These are the activations of a small neural network, seen along a few directions. Each row is one input.
Each table varies a few parts of the input and shows all the possible inputs, shuffled.
A made-up example of a description, with smaller parts first: one of 6 places along a line, together with either a single point or one of 9 places around a ring or (one of 2 separate values, together with one of 8 places around a ring).
Shared parts are said once, and a part with two or three values counts as separate values.

Rows:
row 1: [ 35  19  20 -27  11 -20 -43 -20 -28  -2  12 -23 -80 -49  28 -43]
row 2: [  1   0   0  13 -10   9   6   9   4  -8 -17  10  28  17 -18  10]
row 3: [ -7 -15 -10   5  -9  18  20   3   2 -20 -16  12  18  25 -19   6]
row 4: [-16 -22  -2  23  -2  14   2   8  17 -11  -4 -12  28  11 -13  12]
row 5: [-3  8  5 -3 -5  5 15 14 17 19 -5 16 18 21 -1  6]
row 6: [ -5 -12  -4  26   4   9   4   4   8 -12 -13   1  32  15 -12  17]
row 7: [ 31  14  45 -34  24  12 -29   2  11  22   0  -5 -84 -34  33 -47]
row 8: [-11  -3  -4 -11  -2  14  28   7  15   6  -1  23   8  26  -3   4]
row 9: [-10  -1   3  10  11   4  12   6  20  15   1  14  22  17   4  16]
row 10: [ 39   8  38 -24  18  13 -36  -6   4  -1 -15 -16 -82 -45  16 -48]
row 11: [-10   0 -28  -9 -15 -15  15 -15 -30 -15  10   6  13   3  -9  13]
row 12: [-20 -11   4   6   3   9  11  14  29  15   8  -3  15  14   3   8]
row 13: [ -1  16 -20   1 -17 -24   1  -8 -29   0   6   2  22  -3  -7  13]
row 14: [-17  -5 -23  11 -10 -21  -3  -8 -15  -5  21 -21  19  -9  -3  13]
row 15: [ -6   4 -25  14  -1 -27  -4 -10 -25  -5  13  -5  25  -7  -1  21]
What is each input in this table made of?
> one of 3 separate values, together with either a single point or one of 4 places along a line
Changing only the choice among 3 separate values turns row 10 into row 7. The same change can be made to row 4. Which row results?
> row 12
Which other rows does row 3 become when the choice among 3 separate values takes its other values? List them by row number.
> row 8, row 11
Which other rows does row 5 become when the choice among 3 separate values takes its other values? List them by row number.
> row 2, row 13

Rows:
row 16: [ 12  16  32 -16  -4   8 -18  10  36  38  -7   3 -31  -2  12  -1]
row 17: [  9  18   0  -4   1 -44 -36 -12 -37  -5  20 -14 -15 -18  17  -9]
row 18: [ 40  24  49 -31   8  28 -12  11  15   8  -7   5 -75 -21   4 -42]
row 19: [ 27   3  13 -13  11   3 -32  -8 -20  -7  -8 -22 -61 -60   4 -37]
row 20: [  1  -4   6   6  10 -10 -41   2  -4  12   4 -28 -18 -25  11  -3]
row 21: [-19   0  -5  21 -18  21  45  25  31   7 -16  32  66  41 -27  26]
row 22: [  1 -10  33   9  17  19 -32   4  28  -1  -2 -10 -20  -5  18 -12]
row 23: [ -9 -12  -8  49   4  24  19  17  36 -14  -9  -3  61  37 -23  46]
row 24: [ 29  15  13 -40  15  -5  -4 -11 -20  19  -6  24 -66 -23  25 -37]
row 25: [-19   2 -27 -21  -1 -21  37  -9  -1  15  12  19  14  14   3  12]
row 26: [-19 -10  11 -17 -10  16  20  19  32   8  -8  14   6  36  -5  -5]
row 27: [  0  15   5 -18  16 -25   7  -9 -10  29  15  15 -14  -2  33 -14]
row 28: [-16  -4 -47  34 -21 -25  23 -10 -37 -30   3   8  79  22 -30  45]
row 29: [-21 -16 -28  45 -13   8  25   4  -8 -14  -3 -13  79   8 -33  46]
row 30: [ 38  -6  42 -13  22  36 -36 -13  13 -14 -23  -8 -62 -29   1 -38]
row 31: [-32   4 -40  15  -5  -7  50  10  -4   3  -5  32  66  50  -9  43]
row 32: [-21 -16 -18   3 -13  -4   3   5  -2 -14  18 -28  14  -7  -3  17]
row 33: [-15 -33   0  12   1  18   5   4  38  -5  -5  -6   6  16  -2  11]
row 34: [ 35  17   6 -22  -2 -22 -28 -27 -52 -22   0  -9 -52 -40  12 -47]
row 35: [-19  -3 -38   1 -19 -18   7 -10 -34 -15  26 -11  23   7  -8   0]
Changing only one part turns row 16 into row 22. The same change can be made to row 26. Which row results?
> row 33
What is each input in this table made of?
> one of 4 places along a line, together with one of 5 places around a ring
Which other rows does row 21 become when the place on the ring of 5 takes its other values? List them by row number.
> row 23, row 28, row 29, row 31
Which other rows does row 19 become when the place on the line of 4 takes its other values? List them by row number.
> row 20, row 29, row 32
